Here are a small network's activations along a few directions, averaged over the inputs that share one value of a field.
Related values have similar rows: they may be neighbours, one step apart, or belong to one group.
In the rows, zero is written as 500.
Strong random noise was added to every row along 20 fixed directions; ignore it. To show where, here is one row again and again, with new noise each time:
451 434 301 597 413 461 704 515 268 722 476 620 418 460 456 455 414 530 376 694 573 476 374 429 448 330 425 269 370 526 203 457
453 503 704 419 270 421 408 282 399 698 177 712 564 227 536 687 394 396 342 263 520 651 446 384 275 171 491 526 476 557 709 641
575 270 369 508 480 438 369 508 598 528 369 411 429 624 466 385 273 519 261 463 583 531 401 455 483 518 573 542 536 344 321 417
740 209 519 422 434 733 633 472 613 561 403 545 598 679 304 433 476 696 400 647 476 400 537 538 479 525 506 443 625 472 324 432
456 432 681 209 463 622 574 654 371 217 682 789 834 690 406 517 723 529 877 317 457 161 576 622 389 552 719 418 444 555 690 341
276 395 249 693 596 721 520 769 474 352 708 233 493 665 317 265 555 582 578 475 539 289 874 535 776 803 571  76 241 416 426 597
407 759 325 804 648 657 404 632 381 475 753 275 351 413 543 346 373 537 665 629 660 539 551 513 662 547 338 554 530 424 425 456
412 597 492 474 518 601 564 399 366 452 511 588 540 323 460 411 400 465 461 608 645 469 583 566 272 465 494 489 571 563 623 367
451 364 392 450 355 576 554 507 536 741 597 611 492 448 426 624 435 616 525 212 516 325 297 675 638 416 185 507 261 510 466 370
536 343 678 168 283 393 620 470 531 594 474 939 313 380 378 779 798 618 320 422 346 597 576 477 392 609 361 321 234 681 426 502
550 518 435 424 514 439 354 519 500 830 627 230 445 981 415 458 354 862 503 303 517 256 472 767 767 470 580 615 514 390 493 283
576 534 248 596 564 364 579 492 653 417 539 342 623 178 623 172 521 541 311 423 589 784 334 404 532 574 648 592 202 317 527 442
768 621 405 563 489 496 527 674 692 608 706 672 434 260 575 694 423 548 578 590 464 480 354 773 328 496  91 734 625 668 365 407
439 418 495 495 516 521 869 165 485 566 345 221 483 616 247 629 598 429 358 786 527  95 530 272 431 595 532 750 620 241 582 462
591 651 598 765 410 349 358 716 423 591 399 273 375 254 470 422 290 436 598 333 853 497 660 590 503 745 337 477 387 664 551 776
655 445 419 516 322 678 514 546 435 548 345 474 438 580 579 664 410 449 512 417 420 438 224 429 617 421 564 736 542 369 472 371
701 470 403 606 642 323 474 597 692 468 619 510 607 497 494 351 311 589 449 628 492 432 624 413 131 496 652 620 691 399 372 593
312 277 492 368 619 343 573 621 389 290 696 671 487 536 239 317 542 421 649 571 744 304 584 529 127 748 467 226 337 735 504 487
794 515 572 608 550 382 528 373 574 676 437 295 727 385 595 389 504 542 492 416 695 703 504 467 500 512 476 591 437 623 556 751
587 735 349 467 482 691 394 572 510 582 509 378 619 444 451 775 669 528 489 691 635 802 409 584 348 462 269 527 398 449 652 356
559 652 693 400 545 548 449 324 635 507 601 553 843 478 773 590 674 463 560 243 444 616 619 861 716 427 386 485 534 675 706 550
630 418 504 544 513 801 395 438 407 579 583 548 279 655 522 477 183 530 713 400 588 556 374 473 307 547 468 655 615 729 696 530


Field BILUB:
vedu: 555 449 563 507 588 511 728 314 545 397 626 742 341 769 673 507 530 475 435 802 279 396 556 366 561 604 609 535 737 410 211 481
dal: 614 540 709 462 289 633 400 649 296 501 314 587 697 547 489 407 514 643 628 462 521 513 355 501 768 205 640 482 616 302 317 324
borub: 385 565 469 260 566 464 296 485 610 590 545 519 458 728 350 708 700 704 326 613 535 862 659 440 262 607 473 264 274 405 601 411
rido: 328 566 323 591 551 347 526 586 498 665 733 515 468 486 516 531 470 540 588 378 461 382 523 421 423 468 466 393 256 535 549 599
dunu: 323 574 562 446 459 261 591 421 563 579 421 393 500 482 548 383 559 556 479 267 407 369 363 746 756 484 589 528 385 478 688 442
fogo: 633 675 630 541 214 740 578 499 241 708 139 593 624 494 500 522 435 618 504 597 470 680 469 321 465 233 751 375 502 364 557 529
kitas: 518 280 444 347 478 618 624 542 543 465 469 627 242 468 383 676 536 538 321 535 350 365 779 411 457 787 506 400 436 652 406 491
mase: 710 508 337 498 629 547 379 647 550 395 590 571 583 345 679 474 291 536 386 483 620 528 677 579 475 616 485 598 634 547 233 340
vefo: 590 393 345 419 366 702 504 453 291 393 314 405 336 570 631 652 296 291 447 298 694 477 338 364 636 789 588 694 359 453 558 332
sufe: 496 438 598 473 402 404 441 568 544 490 407 808 503 190 463 518 325 488 510 444 355 327 389 593 427 136 343 601 783 560 291 424
mol: 407 259 597 565 507 469 652 372 332 378 367 560 612 309 407 371 402 250 595 465 648 281 505 199 424 441 503 466 509 567 411 700
vez: 273 453 440 558 491 577 592 618 372 560 401 346 691 622 133 716 642 433 620 784 508 249 640 309 376 314 379 271 500 387 498 684
dofa: 642 659 635 746 542 319 359 709 683 571 502 302 505 237 453 535 616 552 562 583 459 633 788 400 510 545 345 458 529 570 414 935
goka: 566 440 339 435 729 515 169 542 364 580 691 477 321 542 589 470 523 580 668 489 377 836 284 331 463 253 517 665 613 847 492 474
A value of BILUB combines one of 2 hidden first parts with one of 7 second parts; all combinations occur once.
Changing only the second part turns vefo into sufe. vez has the same second part as vefo; what does that change turn vez into?
> mol
Changing only the second part turns borub into fogo. dunu has the same second part as borub; what does that change turn dunu into?
> goka
Changing only the second part turns dal into vedu. dofa has the same second part as dal; what does that change turn dofa into?
> rido

Field SILE:
zese: 577 291 454 454 519 585 429 708 411 407 658 657 394 599 453 485 353 490 644 321 560 367 640 354 378 718 538 437 381 604 373 569
tir: 459 441 719 343 497 524 630 383 291 451 529 599 646 457 413 337 563 543 671 437 717 365 513 603 651 553 428 458 442 666 487 387
gunob: 565 587 540 406 482 619 424 276 276 638 454 493 466 423 713 764 632 488 288 466 411 599 740 245 711 371 602 664 590 509 376 447
sisul: 459 567 301 401 587 335 476 617 493 555 648 487 466 487 387 658 541 507 532 501 583 545 552 530  99 673 445 398 255 653 729 545
bikef: 412 322 612 388 603 679 521 259 555 388 542 587 693 341 604 538 709 434 472 331 364 459 684 436 751 397 466 553 581 552 513 516
suku: 524 459 417 454 332 398 436 738 438 484 456 591 573 345 557 685 682 353 657 229 390 511 236 527 541 356 479 499 280 613 576 531
nog: 577 475 563 237 604 384 310 520 617 375 710 495 392 355 478 711 909 574 403 429 274 530 777 473 689 605 431 698 533 638 408 427
pugu: 511 351 381 564 372 611 324 689 344 610 352 391 683 532 590 686 231 254 607 176 807 317 461 726 607 520 228 369 382 725 441 554
feki: 581 298 540 723 531 491 521 515 629 579 434 386 666 536 447 101 397 638 552 442 543 496 455 537 659 410 564 364 550 528 377 677
votin: 547 440 317 356 502 749 290 636 609 314 582 381 536 854 541 494 498 540 500 361 527 660 432 604 594 706 644 466 365 353 615 296
kasa: 313 377 565 451 666 294 401 388 472 513 663 543 448 439 487 544 576 387 533 456 582 437 546 351 496 466 262 529 485 613 384 574
riti: 355 505 571 730 504 425 582 596 592 583 464 481 455 487 422 239 444 608 620 509 337 527 504 597 604 360 522 183 470 580 514 790
sotu: 417 680 618 369 314 489 637 419 517 408 279 690 511 276 478 448 491 530 153 567 644 683 655 698 363 690 570 259 324 349 637 322
miki: 652 481 421 581 518 560 555 489 612 492 564 445 403 418 556 486 473 413 670 401 559 695 213 531 361 646 397 600 371 760 783 656
A value of SILE combines one of 2 hidden first parts with one of 7 second parts; all combinations occur once.
Changing only the second part turns nog into kasa. suku has the same second part as nog; what does that change turn suku into?
> bikef
Changing only the second part turns sisul into miki. tir has the same second part as sisul; what does that change turn tir into?
> votin
Changing only the second part turns zese into pugu. sotu has the same second part as zese; what does that change turn sotu into?
> riti
